Each row below holds a small network's activations on one record, seen along a few directions.
Each row is followed by the record's values for the fields M, C, B, F, N.
A field that a record lacks is written missing.
The largest differences between rows may come from other fields.
(in the rows, 500 means zero)
Strong random noise was added to every row along 5 fixed directions; ignore it. To show where, here is one row again and again, with new noise each time:
[629 509 696 771 543 421 440 530 560 428 427 465 537 373 606 533 496 393
 507 663 455 530 476 465 315 417 469 623 466]
[494 455 450 774 681 548 721 445 578 574 540 255 425 391 439 585 479 491
 453 497 718 572 668 407 454 461 604 430 532]
[553 494 488 626 638 444 663 334 632 441 660 322 554 479 454 498 539 451
 525 496 747 486 695 587 547 445 515 517 530]
[486 504 533 615 470 357 633 277 545 450 713 381 791 499 561 398 585 354
 327 536 706 397 666 573 461 410 529 484 369]
[436 524 586 693 514 451 629 440 495 530 571 379 705 478 423 430 615 451
 348 543 660 482 643 427 435 423 604 394 421]
[433 463 513 681 575 533 654 422 518 536 573 358 558 446 470 555 519 449
 439 475 707 504 611 422 419 492 620 379 515]
[461 365 386 802 630 587 720 390 540 601 553 264 383 321 647 700 346 389
 396 466 709 545 574 366 318 518 625 416 510]

[582 399 372 294 553 404 368 262 635 359 563 498 523 552 642 618 464 318
 660 446 565 438 466 738 634 603 299 610 590] | M=m1, C=c2, B=b2, F=f3, N=n2
[440 477 530 835 459 557 582 721 398 661 365 442 412 272 645 471 399 530
 222 669 306 589 416 216 184 426 654 467 297] | M=m1, C=c2, B=b3, F=f2, N=n2
[482 427 497 578 466 496 527 377 456 513 547 511 525 381 771 562 399 322
 451 492 613 450 424 516 329 548 486 572 492] | M=m2, C=c3, B=b3, F=f3, N=n3
[665 497 496 837 570 563 577 550 576 514 449 343 287 334 634 584 349 503
 482 618 423 542 474 419 336 450 500 635 425] | M=m2, C=c2, B=b1, F=f2, N=n1
[551 585 619 430 431 524 446 648 478 390 516 564 487 553 384 450 574 594
 630 506 356 461 487 469 513 464 523 454 484] | M=m1, C=c2, B=b1, F=f1, N=n1
[584 526 527 549 495 450 389 653 455 493 314 443 491 560 392 488 562 493
 512 641 320 533 442 411 575 430 433 575 467] | M=m1, C=c3, B=b2, F=f3, N=n1
[645 546 479 471 671 506 469 604 596 452 383 512 215 486 393 540 434 625
 782 538 443 591 473 543 645 494 399 678 665] | M=m1, C=c3, B=b1, F=f1, N=n2
[543 602 750 561 531 504 349 800 418 549 201 642 481 477 331 433 670 612
 589 646 317 572 406 375 414 478 484 536 559] | M=m1, C=c3, B=b2, F=f1, N=n3
[732 523 724 728 600 475 300 726 558 398 257 474 359 474 437 614 551 516
 732 681 311 597 395 418 464 449 365 682 580] | M=m1, C=c3, B=b2, F=f3, N=n1
[598 474 567 513 386 461 233 611 458 417 416 529 525 506 582 522 532 383
 433 582 260 469 369 421 505 495 366 534 361] | M=m1, C=c2, B=b3, F=f2, N=n2
[664 568 535 673 618 534 462 657 565 507 322 416 332 398 415 533 497 568
 552 581 407 629 457 453 488 488 450 539 538] | M=m1, C=c2, B=b1, F=f2, N=n2
[602 532 464 400 403 364 506 364 545 358 734 573 579 532 705 447 442 402
 489 483 455 357 512 709 488 442 429 622 363] | M=m1, C=c2, B=b1, F=f1, N=n2
[679 526 407 657 646 519 613 586 575 536 485 334 252 439 364 506 485 628
 526 558 454 593 628 470 618 385 468 617 470] | M=m1, C=c2, B=b1, F=f1, N=n2
[412 390 365 382 373 422 466 346 411 555 526 569 608 499 718 506 416 350
 365 516 475 402 398 477 467 520 448 529 401] | M=m1, C=c3, B=b3, F=f2, N=n2
[455 508 389 392 455 600 595 464 511 460 657 412 405 573 452 516 463 566
 522 387 567 438 580 522 634 566 533 390 530] | M=m2, C=c2, B=b1, F=f1, N=n2
[325 499 662 596 370 602 383 748 305 657 178 747 494 350 626 569 388 510
 414 564 234 579 212 212 115 563 636 367 511] | M=m1, C=c3, B=b1, F=f1, N=n2
[577 544 579 184 359 428 295 376 549 275 639 730 636 652 566 472 552 472
 715 445 456 362 376 754 601 562 386 537 541] | M=m1, C=c2, B=b1, F=f2, N=n2
[656 546 643 599 491 465 331 611 455 432 366 498 491 471 553 537 578 435
 531 594 362 533 353 448 428 514 410 621 493] | M=m1, C=c3, B=b3, F=f3, N=n2
[514 549 560 676 544 506 591 521 525 554 527 460 470 404 493 453 522 538
 439 562 521 546 592 408 422 418 580 528 480] | M=m2, C=c1, B=missing, F=missing, N=n2
[488 549 577 518 470 488 561 462 491 527 550 573 590 461 484 427 598 554
 473 498 567 484 532 524 425 491 547 444 455] | M=m1, C=c2, B=b1, F=f2, N=n3
[411 424 329 412 583 586 492 376 485 534 507 401 456 602 390 641 482 442
 549 375 644 541 533 461 628 621 516 349 609] | M=m1, C=c3, B=b3, F=f2, N=n2
[421 496 510 442 433 336 453 419 464 590 410 521 738 549 498 325 582 400
 342 621 412 515 526 517 611 375 349 559 352] | M=m2, C=c2, B=b3, F=f2, N=n2
[698 521 523 773 556 448 518 598 509 493 429 297 435 418 539 508 534 455
 427 680 400 520 512 403 425 406 444 656 399] | M=m1, C=c3, B=b2, F=f3, N=n1
[461 461 405 415 373 511 555 281 486 365 843 386 621 626 570 600 501 377
 484 304 703 326 623 581 558 576 535 382 488] | M=m2, C=c3, B=b2, F=f1, N=n2
[578 552 613 444 559 621 427 698 542 404 458 652 194 447 484 578 426 660
 809 463 374 526 430 521 433 568 526 579 637] | M=m1, C=c2, B=b1, F=f1, N=n3
[561 446 373 516 615 539 559 611 567 543 430 399 221 472 462 596 385 610
 610 489 418 589 540 480 601 483 446 570 542] | M=m1, C=c2, B=b2, F=f1, N=n2
[366 527 611 372 442 540 363 539 394 551 396 666 624 582 427 479 578 489
 566 442 534 468 414 482 513 583 461 397 589] | M=m2, C=c3, B=b1, F=f1, N=n3
[429 546 476 375 518 584 587 470 540 444 631 615 413 524 484 515 410 578
 631 370 570 443 508 599 512 547 612 446 619] | M=m2, C=c2, B=b1, F=f1, N=n2
[499 515 397 552 518 351 675 349 558 632 592 412 633 433 597 293 501 477
 242 558 593 490 678 574 524 371 441 638 353] | M=m2, C=c1, B=missing, F=missing, N=n3
[527 639 722 709 531 434 486 727 479 527 368 552 573 426 289 332 684 636
 420 655 362 564 571 350 420 364 580 554 446] | M=m1, C=c3, B=b2, F=f3, N=n2
[514 506 570 666 556 541 573 605 514 556 431 483 436 386 483 502 504 581
 452 551 522 566 474 416 410 468 588 467 490] | M=m1, C=c2, B=b3, F=f2, N=n2
[533 469 478 482 415 444 288 516 467 499 369 520 525 487 614 555 493 380
 402 569 297 518 347 431 517 529 384 521 408] | M=m1, C=c2, B=b3, F=f2, N=n2
[493 392 273 481 541 525 645 339 546 521 621 389 364 448 653 596 334 449
 464 427 574 514 510 558 533 516 530 528 455] | M=m1, C=c2, B=b3, F=f3, N=n2
[514 484 567 415 505 647 487 538 496 417 522 631 368 507 532 609 411 576
 685 419 505 488 356 525 402 610 561 436 655] | M=m1, C=c2, B=b1, F=f2, N=n1
[386 436 552 438 290 499 376 356 362 457 630 640 762 564 700 557 506 326
 409 453 596 357 391 519 301 604 566 376 460] | M=m1, C=c3, B=b3, F=f2, N=n3
[375 519 597 241 405 437 397 379 448 480 502 756 727 604 539 409 561 422
 544 447 521 434 419 650 503 552 439 450 493] | M=m1, C=c2, B=b1, F=f1, N=n3

Which values does each new row have?
[440 467 481 492 399 577 481 575 369 542 494 618 418 434 620 529 407 477
 442 495 399 463 405 408 327 534 589 452 413] | M=m1, C=c2, B=b1, F=f1, N=n3
[573 472 412 587 568 578 642 461 553 497 613 473 290 366 638 568 340 511
 500 463 537 482 560 549 346 510 577 567 491] | M=m1, C=c2, B=b1, F=f1, N=n3
[581 552 548 585 546 475 591 480 553 493 537 568 435 383 565 458 445 567
 532 535 565 541 526 575 375 471 541 600 541] | M=m1, C=c3, B=b1, F=f2, N=n3
[368 534 769 430 403 584 347 647 399 458 407 772 583 515 389 483 604 570
 621 486 442 463 416 432 367 550 625 417 601] | M=m2, C=c2, B=b2, F=f3, N=n3
[487 539 252 386 570 489 775 363 595 478 810 286 471 575 394 363 496 580
 375 392 698 437 781 634 703 482 545 412 426] | M=m1, C=c2, B=b1, F=f1, N=n2
[628 450 445 593 550 555 465 633 549 495 376 506 190 367 605 660 325 548
 608 541 304 574 403 454 438 483 487 651 553] | M=m1, C=c2, B=b2, F=f1, N=n2
[398 517 644 586 500 596 479 608 434 550 429 637 527 430 463 512 539 541
 513 493 557 522 432 425 321 542 660 371 542] | M=m1, C=c2, B=b3, F=f2, N=n3
[512 469 656 445 422 473 370 410 486 418 512 686 671 503 660 545 559 348
 572 503 525 401 359 515 346 561 486 472 535] | M=m1, C=c1, B=missing, F=missing, N=n1
[491 529 252 294 485 402 758 253 580 428 893 404 582 628 458 375 483 552
 475 338 762 330 748 716 701 470 542 477 428] | M=m1, C=c3, B=b1, F=f1, N=n2
[574 607 740 590 483 451 327 744 472 475 262 666 483 456 402 434 555 592
 540 658 325 564 430 438 381 454 527 582 511] | M=m1, C=c3, B=b2, F=f1, N=n3
[482 493 332 591 539 438 718 439 484 604 611 289 602 523 386 423 601 506
 300 482 694 471 693 472 625 417 552 438 420] | M=m1, C=c3, B=b2, F=f3, N=n2
[481 510 577 702 300 353 336 530 403 606 340 531 707 407 755 392 449 306
 174 729 304 510 411 371 289 397 453 583 231] | M=m2, C=c1, B=missing, F=missing, N=n3
[361 623 537 409 341 430 575 565 425 530 594 614 690 538 467 238 580 587
 298 530 406 398 538 479 482 429 612 418 309] | M=m1, C=c2, B=b1, F=f1, N=n2
[428 515 570 457 334 588 460 609 395 508 427 687 416 408 669 487 367 539
 502 512 325 453 340 438 274 569 578 534 481] | M=m2, C=c2, B=b1, F=f1, N=n3
[722 585 623 777 475 352 453 528 547 433 462 364 608 439 503 430 612 449
 319 693 433 520 563 486 445 366 471 654 353] | M=m1, C=c3, B=b2, F=f3, N=n2
[505 448 480 650 496 583 342 664 444 578 255 419 389 440 483 640 468 485
 531 595 346 620 358 308 462 537 469 433 513] | M=m1, C=c2, B=b3, F=f2, N=n2
[729 617 568 548 571 252 469 511 686 480 387 454 543 489 431 283 558 563
 514 704 341 565 620 682 704 263 214 809 386] | M=m2, C=c2, B=b1, F=f1, N=n2
[612 627 810 481 500 425 354 544 590 319 497 652 624 530 395 375 655 553
 736 574 481 500 515 678 503 442 426 624 550] | M=m2, C=c2, B=b3, F=f2, N=n3
